These are the activations of a small neural network, seen along a few directions. Each row is one input.
Each table varies a few parts of the input and shows all the possible inputs, shuffled.
Descriptions start from the smaller parts, as in this example, which fits no table here: one of 8 places around a ring, together with either a single point or one of 9 places along a line or (one of 3 separate values, together with one of 6 places along a line).
Shared parts are said once, and a part with two or three values counts as separate values.

A family of inputs:
row 1: .09 -.08 -.03 -.14 -.01 -.19 .05 -.22 .20 .01 .04 -.05 -.07 -.03 -.06
 .01 -.15 .00 -.01
row 2: -.12 .15 -.04 .38 -.27 .73 -.37 .64 -.74 -.03 -.03 .34 .46 .24 -.23 .02
 .56 -.23 -.12
row 3: .04 -.03 -.07 -.08 .01 -.24 .09 -.10 .25 -.05 -.02 -.10 -.07 -.07 .06
 .00 -.06 .07 -.07
row 4: -.09 -.08 .10 -.03 -.27 .62 -.31 -.07 -.36 .19 -.31 .32 .33 .30 .28 -.05
 -.05 -.20 .21
row 5: .09 -.09 .00 -.10 .06 -.14 .06 -.24 .19 .06 .06 .03 -.12 -.08 -.01 .01
 -.11 -.11 .04
row 6: .03 .02 .17 .00 .09 .65 -.45 .33 -.46 .18 -.14 .00 .25 .15 -.20 -.27 .05
 -.07 -.24
row 7: -.01 .05 .02 .06 .09 -.31 .25 -.04 .15 -.06 .16 -.13 -.22 -.13 .06 .11
 -.03 .12 .10
row 8: -.02 .10 -.01 .09 .15 -.35 .18 -.06 .14 -.10 .19 -.07 -.25 -.16 .05 .09
 -.03 .11 .15
row 9: .01 -.01 -.07 -.03 .07 -.26 .19 -.05 .24 -.09 -.01 -.13 -.07 -.08 .03
 .01 -.06 .13 -.02
row 10: .02 -.06 -.02 -.16 .02 -.24 .07 -.15 .20 -.05 -.02 -.10 -.06 -.01 -.03
 .00 -.06 .01 -.05
row 11: -.04 .03 -.04 .00 .07 -.26 .23 -.03 .19 -.07 .08 -.11 -.17 -.12 .05 .08
 -.06 .16 .01
Q: Describe the family of inputs behind these rows.
A: either one of 3 separate values or one of 8 places along a line

A family of inputs:
row 12: .07 .22 .15 .20 .24 .19 -.23 .45 -.42 .06 .22 -.17 -.11 -.05 -.34 -.10
 .12 .08 -.14
row 13: .22 -.19 .01 .02 .09 -.49 .32 -.43 .56 .04 .34 -.01 -.29 -.35 .12 .15
 -.08 -.22 .01
row 14: -.31 .22 -.07 .28 -.18 -.10 .12 .33 -.21 -.28 .15 .07 .01 .01 .12 .22
 .36 .18 .07
row 15: .06 -.13 .19 -.04 .05 -.57 .35 -.55 .36 -.13 .24 -.14 -.14 -.09 .15 .16
 -.34 .07 .48
row 16: -.08 -.05 .10 -.34 .26 -.38 .23 -.25 .35 .02 -.16 -.28 -.34 -.07 .19
 -.04 -.21 .15 .02
row 17: .01 .13 -.14 .15 .20 .39 -.07 .50 -.28 .05 .20 .08 -.02 -.12 -.59 -.07
 .24 .00 -.45
row 18: -.09 .23 .04 .28 .16 .02 -.22 .24 -.30 -.12 .14 .15 -.04 -.03 -.02 -.02
 .28 -.07 .16
row 19: .09 -.10 -.19 -.34 .07 -.37 -.03 -.20 .54 -.13 -.24 -.34 .07 -.05 .02
 -.27 -.33 .34 -.33
row 20: -.17 .15 -.36 .29 -.28 .00 .30 .46 -.09 -.21 -.01 .16 .10 .01 -.06 .26
 .47 .08 -.15
row 21: .11 -.25 .02 -.35 -.47 .47 -.54 -.38 -.27 .23 -.36 .40 .42 .46 -.08 -.08
 -.06 -.52 .11
row 22: .09 -.22 .25 -.13 -.15 .84 -.23 -.17 -.25 .46 -.53 .10 .34 .28 .50 -.21
 -.44 -.09 .23
Q: Describe the family of inputs behind these rows.
A: either one of 2 separate values or one of 4 places along a line or one of 5 places along a line

A family of inputs:
row 23: -.14 -.04 .09 -.08 -.10 -.04 .16 -.37 .12 .08 -.20 .08 -.10 .06 .62 .08
 -.32 .11 .47
row 24: .10 -.11 -.06 -.16 -.12 .45 -.41 .25 -.19 .07 -.25 -.02 .42 .20 -.37
 -.27 .14 -.14 -.51
row 25: -.06 .26 .02 .33 .22 .20 -.12 .75 -.40 -.14 .16 -.19 .07 -.07 -.38 -.10
 .40 .18 -.36
row 26: -.01 -.19 -.24 -.22 -.34 -.34 .22 -.38 .42 -.12 -.20 .09 .12 .09 .19 .13
 -.05 -.06 .04
row 27: -.04 .02 .28 -.03 .14 .77 -.44 .26 -.50 .27 -.25 -.03 .21 .18 .04 -.31
 -.13 .03 -.08
row 28: .04 -.14 -.19 -.01 -.43 .19 -.15 -.13 -.09 -.01 -.09 .42 .33 .20 -.09
 .13 .24 -.41 .02
row 29: .11 .12 .00 .06 .46 -.61 .31 .08 .34 -.13 .39 -.40 -.46 -.38 -.28 .01
 -.04 .26 -.18
row 30: -.16 .19 -.18 .29 -.03 -.57 .51 .14 .21 -.31 .23 -.08 -.23 -.19 .17 .31
 .20 .27 .17
row 31: .12 -.10 .27 -.32 .39 -.09 -.04 -.43 .24 .25 -.02 -.24 -.32 -.12 .15
 -.22 -.58 .12 .13
row 32: -.12 .24 -.11 .49 -.12 -.06 .14 .38 -.31 -.21 .34 .23 -.02 -.06 -.11 .30
 .49 -.08 .17
row 33: .25 -.24 -.05 -.46 .13 -.40 .01 -.44 .54 .06 -.03 -.24 -.12 -.09 -.27
 -.16 -.30 -.06 -.31
row 34: -.10 .00 .16 .13 -.19 .49 -.18 -.12 -.39 .19 -.07 .40 .11 .17 .33 .08
 -.03 -.24 .44
Q: Changing only one part turns row 24 into row 33. The same change can be made to row 25. Which row results?
A: row 29
Q: Describe the family of inputs behind these rows.
A: one of 3 separate values, together with one of 4 places along a line
Q: Which other rows does row 27 become when the place on the line of 4 takes its other values? List them by row number.
A: row 23, row 31, row 34

A family of inputs:
row 35: .14 .02 -.13 .30 -.26 .63 -.28 .11 -.34 .25 -.24 .57 .28 .09 .20 -.04
 .16 -.43 .16
row 36: .24 -.42 .26 -.78 .09 .61 -.40 -.62 .19 .50 -.66 -.16 .26 .21 .17 -.51
 -.71 -.01 -.25
row 37: -.09 -.08 -.12 -.02 -.39 -.40 .63 -.19 .45 -.01 -.14 -.17 -.15 -.01 .69
 .41 -.15 .25 .28
row 38: .07 .13 .38 .11 .73 -.40 .12 .09 .11 -.03 .32 -.32 -.49 -.38 -.04 -.13
 -.01 .08 .05
row 39: .01 .07 -.12 .12 -.05 -.60 .69 .26 .36 -.18 .06 -.52 -.28 -.23 .19 .18
 .05 .49 -.26
row 40: -.17 -.17 -.38 -.27 -.23 -.51 .37 -.45 .59 -.24 -.19 .23 -.02 .03 .27
 .27 .05 -.13 .11
row 41: -.11 -.02 -.35 -.12 .08 -.70 .42 .00 .56 -.35 .01 -.13 -.15 -.21 -.27
 .03 .31 .13 -.39
row 42: -.18 .10 -.07 .16 .06 -.12 .40 -.29 .21 .02 .08 .11 -.23 -.12 .50 .18
 -.43 .37 .61
row 43: .25 -.24 -.17 -.15 -.25 -.57 .01 -.63 .38 -.14 .05 .14 .13 .10 -.06 .17
 -.14 -.29 .28
row 44: -.26 .04 .01 .10 -.45 .43 -.45 .12 -.36 -.11 -.27 .35 .48 .26 .45 -.11
 .18 -.06 .11
row 45: -.31 .14 .19 .04 -.37 .45 -.42 .23 -.82 -.12 -.34 .30 .39 .56 .12 -.03
 .26 -.11 .51
row 46: -.04 .25 -.06 .27 .41 -.30 .43 .20 .14 -.18 .27 -.25 -.36 -.36 .00 .02
 -.26 .60 .08
row 47: .32 -.03 -.14 -.05 .06 -.71 .05 -.15 .41 -.28 .29 -.24 .02 -.13 -.60
 -.06 .09 -.07 -.18
row 48: .16 .13 .10 -.20 .23 -.44 -.16 -.10 .07 .02 .49 -.19 -.51 -.27 -.51 -.02
 -.12 .02 -.17
row 49: -.06 -.18 .09 .28 -.47 .87 .15 .10 -.45 .26 .05 .60 .27 .11 -.05 .28 .19
 -.46 .09
row 50: -.25 .34 .15 .16 .05 .30 -.46 .67 -.78 -.20 -.12 -.13 .31 .39 -.37 -.04
 .45 .11 -.03
row 51: -.19 .19 -.04 .24 -.06 .30 -.48 .57 -.33 -.22 -.04 -.09 .35 .11 -.04
 -.16 .38 .18 -.40
row 52: .23 .13 -.21 .39 .14 .52 -.31 .59 -.32 .14 .04 .14 .17 -.07 -.28 -.12
 .39 -.18 -.32
row 53: .22 -.31 .22 -.65 .43 .44 -.39 .00 .20 .39 -.41 -.57 .11 .09 -.36 -.67
 -.65 .13 -.72
row 54: .07 -.03 .09 -.26 -.09 -.29 -.16 -.62 .06 .17 .28 .19 -.41 .03 .03 .15
 -.30 -.20 .28
row 55: -.07 -.02 .33 .02 .38 -.21 .09 -.46 .13 .14 .11 -.01 -.38 -.14 .48 .03
 -.18 -.18 .56
row 56: .02 -.05 -.02 .31 -.04 .73 .14 .56 -.46 .18 .36 .17 .21 -.06 -.51 .18
 .43 -.22 -.40
Q: Describe the family of inputs behind these rows.
A: one of 2 separate values, together with either a single point or one of 4 places along a line or one of 6 places around a ring
Q: Changing only the choice among 2 separate values turns row 43 into row 47. The same change can be made to row 42. Which row results?
A: row 46
Q: Which other rows does row 35 become when the choice among 2 separate values takes its other values? List them by row number.
A: row 52
